These are the activations of a small neural network, seen along a few directions. Each row is one input.
In each table, some parts of the input vary, and every possible input appears once, in random order.
A made-up example of a description, with smaller parts first: one of 6 places along a line, together with either a single point or one of 9 places around a ring or (one of 3 separate values, together with one of 8 places around a ring).
Shared parts are said once, and a part with two or three values counts as separate values.

Other details of the inputs shift rows strongly along three fixed directions, in all tables alike. That doesn't count.

Table:
x1: -198  579  -447  589  415  -276  67  82  -259  -203  -107  -355
x2: 444  -663  152  -520  -375  -216  -321  358  146  190  -90  -127
x3: -106  223  -39  -412  -125  -512  -584  -173  2  -311  459  -36
x4: -433  120  -2  -495  -83  -304  -636  -229  -37  -4  429  -121
x5: 523  -139  -386  542  42  -106  278  99  -120  94  -796  -302
x6: -262  643  -395  597  143  -108  319  378  -310  -45  54  -659
x7: -464  67  132  -150  -169  -266  -775  -168  236  -127  414  -221
x8: 142  -520  274  -73  -58  712  753  -14  411  126  -113  693
x9: 531  -736  79  -480  -80  -292  -447  71  191  38  -301  211
x10: -350  620  -192  498  221  -128  -134  239  -289  -58  -332  -387
x11: -391  273  250  31  273  472  447  -471  -81  95  599  362
x12: 387  -70  -254  548  -222  61  145  256  -86  164  -862  -205
x13: 513  -509  101  -694  -382  -349  -348  -46  117  -11  -280  86
x14: -139  312  419  -34  366  390  480  -472  -129  -181  614  441
x15: 228  0  -557  217  -315  5  462  78  -31  267  -655  -235
x16: -148  -1  165  -195  -127  -314  -663  79  -42  -65  681  -347
x17: -592  228  420  -3  442  617  422  -177  118  -61  426  358
x18: 315  -426  280  34  34  615  536  113  163  93  -142  844
Description of these inputs: one of 3 separate values, together with either a single point or one of 5 places around a ring.
- Changing only the choice among 3 separate values turns x13 into x3. The same change can be made to x4. Which row results? => x15
- Change only the choice among 3 separate values in x8. List by row number the other rows that result. => x7, x17

Table:
x19: -352  266  192  302  344  100  -263  -127  0  -240  225  258
x20: -79  12  339  145  433  250  123  151  -60  -28  19  207
x21: -60  276  -122  92  177  139  399  -454  -84  -7  -37  117
x22: 517  -477  -193  -53  -301  -68  -164  85  232  39  -662  228
x23: 9  -660  179  -484  -642  237  -266  -109  497  295  -56  382
x24: 42  378  -672  432  -153  -497  -81  3  -142  -47  -753  -596
x25: 99  195  -20  211  169  96  501  -22  -179  -33  227  51
x26: -76  373  86  -64  133  -41  146  -292  -234  -99  611  -40
x27: 427  -599  211  -785  -230  -89  -115  -185  72  84  -32  254
x28: -49  280  -45  156  323  130  625  30  -242  -26  -220  -42
x29: -79  -267  215  -31  -230  587  532  84  260  199  304  139
x30: 57  -76  212  346  328  230  164  146  -57  -14  282  196
x31: -673  186  45  -389  -282  -295  -789  128  145  7  389  -521
x32: 372  -34  -358  228  -73  -210  77  433  -137  79  -897  -401
x33: -155  145  -69  -107  3  -569  -891  128  -71  -208  599  -234
- Describe the family of inputs behind these rows. => one of 3 separate values, together with either a single point or one of 4 places along a line
- Changing only the choice among 3 separate values turns x24 into x25. The same change can be made to x21. Which row results? => x26
- List by row number the other rows that have the choice among 3 separate values in common with x28. => x20, x27, x31, x32
